A small network was shown many inputs. Here are its activations along a few directions, one row for each input.
In each table, some parts of the input vary, and every possible input appears once, in random order.
Descriptions start from the smaller parts, as in this example, which fits no table here: one of 6 places along a line, together with either a single point or (one of 2 separate values, together with one of 5 places around a ring) or one of 11 places along a line.
Shared parts are said once, and a part with two or three values counts as separate values.
(in the rows, 128 means zero)

Other details of the inputs vary at random and push rows far along two fixed directions, the same in every table; ignore that.

A family of inputs:
R1: [137 128 117 134 128 129 129 129 124 140 132 127]
R2: [131 116 127 134 126 127 126 121 125 135 126 132]
R3: [111 126 137 139 123 141 103 142 144 129 135 127]
R4: [135 124 126 132 123 126 120 114 125 135 134 131]
R5: [142 129 137 114 132 137 159 101  99  93 105  97]
R6: [126 127 120 128 131 124 130 126 126 135 123 133]
R7: [142 130 122 132 123 126 124 123 126 139 137 128]
R8: [133 143 135 118 124 116 134 124 130 127 132 152]
R9: [134 129 116 130 129 122 130 132 126 133 129 131]
R10: [116 115 115 134 133 119 132 130 122 133 126 127]
R11: [137 114 131 132 123 125 121 116 126 134 132 129]
R12: [125 123 119 130 128 124 127 121 127 132 127 133]
R13: [134 131 141 116 123 116 131 122 131 123 131 156]
R14: [138 126 122 135 124 127 125 126 124 141 133 127]
R15: [131 113 127 131 128 125 127 120 128 133 126 133]
R16: [128 143 152 124 121 155 132 116 118  93 121  84]
R17: [133 131 114 126 131 127 133 133 126 138 128 131]
R18: [132 144 125 117 135 117 144 138 132 127 136 148]
R19: [ 58 130 161 160 111 160  13 218 225 166 173 155]
R20: [125 127 120 130 135 121 131 126 127 134 123 133]
R21: [129 126 120 130 130 121 127 126 127 133 125 132]
R22: [131 142 126 118 134 114 144 136 132 124 135 149]
R23: [135 129 115 131 128 128 132 130 127 142 131 127]
R24: [125 123 119 128 129 124 128 124 126 132 124 135]
R25: [130 129 118 128 132 122 134 133 128 136 127 130]
R26: [139 145 131 118 122 117 137 131 131 127 136 151]
R27: [123 136 129 117 134 113 139 127 132 120 132 153]
R28: [131 124 123 136 128 126 126 122 125 138 128 130]
R29: [125 139 130 118 136 113 140 130 132 124 132 151]
R30: [133 116 129 134 124 127 123 119 124 138 127 131]
R31: [140 128 121 134 122 125 125 125 126 140 136 125]
R32: [136 128 126 132 125 125 121 117 126 139 134 130]
R33: [118 141 145 120 131 148 136 127 124  95 115  95]
R34: [135 130 114 128 130 124 130 134 126 136 130 129]
R35: [125 131 134 116 134 114 140 128 132 121 130 153]
R36: [133 124 125 135 126 126 123 120 124 141 130 129]
R37: [111 137 141 127 133 147 139 135 117  99 116  86]
R38: [119 107 122 132 134 119 131 130 122 130 125 127]
R39: [126 118 124 127 129 124 128 125 127 133 121 136]
R40: [127 115 126 126 133 121 129 124 129 130 123 135]
R41: [135 112 131 133 125 126 121 118 124 135 129 131]
R42: [126 128 135 116 135 113 138 127 132 119 131 153]
R43: [128 114 125 128 129 123 125 121 128 131 126 134]
R44: [131 129 116 128 129 124 132 132 127 136 127 132]
R45: [123 123 111 133 134 122 136 140 120 139 130 122]
R46: [130 129 117 130 133 122 133 133 128 134 126 131]
R47: [133 130 114 128 130 127 131 131 127 139 131 128]
R48: [133 135 140 116 122 117 134 123 130 125 130 155]
R49: [137 120 131 130 123 126 121 115 126 136 131 132]
R50: [131 130 115 128 135 124 133 135 127 137 127 130]
R51: [135 151 149 122 125 162 139 126 112  96 120  76]
R52: [130 115 125 128 130 121 125 124 126 127 124 134]
R53: [138 116 132 130 124 126 119 115 126 133 133 132]
R54: [131 121 125 135 124 127 122 118 123 137 130 130]
R55: [131 140 135 117 122 116 133 122 130 123 132 154]
R56: [142 132 120 130 125 129 124 125 126 141 138 127]
R57: [129 118 123 128 128 122 127 125 127 130 123 134]
R58: [140 147 129 116 124 120 138 132 131 131 137 150]
R59: [126 127 121 128 134 121 132 126 128 136 124 132]
R60: [132 147 145 126 125 156 140 127 115  95 119  84]
R61: [127 118 124 129 127 124 128 122 127 133 124 133]
R62: [124 146 148 124 127 155 139 123 120  96 115  86]
R63: [134 128 118 133 127 126 132 129 128 138 130 128]
R64: [109 153 166 122 123 175 127 135 129  75 115  70]
R65: [129 117 126 132 126 126 128 122 128 136 125 132]
R66: [123 122 113 134 133 120 136 138 121 136 129 123]
R67: [127 123 119 129 129 121 126 124 126 129 126 134]
R68: [112 128 143 125 131 146 138 133 117  97 115  90]
R69: [125 118 124 128 133 121 130 125 128 131 121 135]
R70: [123 123 119 129 133 121 129 124 127 131 123 134]
R71: [132 129 116 130 128 125 131 129 127 135 130 129]
R72: [135 117 129 133 121 125 123 117 127 137 130 130]
R73: [114 142 172 125 124 174 120 136 129  77 117  75]
R74: [127 126 120 130 130 124 129 123 127 135 126 131]
R75: [ 77 139 168 134 123 167  75 184 179 112 136 113]
R76: [126 115 125 128 134 121 128 124 128 128 122 135]
R77: [132 131 115 126 134 124 135 134 128 139 128 129]
R78: [141 130 119 132 124 128 126 126 126 142 137 123]
Description of these inputs: one of 6 places along a line, together with either one of 2 separate values or one of 11 places along a line.
The inputs of R55 and R26 match in every part but the place on the line of 6. If R3 is changed in the same way as R55 into R26, which row does it become?
Answer: R60
The inputs of R48 and R58 match in every part but the place on the line of 6. If R69 is changed in the same way as R48 into R58, which row does it become?
Answer: R50
List by row number the other rows that have the place on the line of 6 in common with R8.
Answer: R6, R19, R20, R21, R28, R29, R32, R36, R37, R59, R62, R74
Start at R7 and move only the place on the line of 11, one step at a time. The first step leads to R31. Which rows follow, in order?
Answer: R14, R60, R63, R71, R9, R44, R25, R46, R66
Change only the choice among 2 separate values in R13. List by row number the other rows that result.
Answer: R42
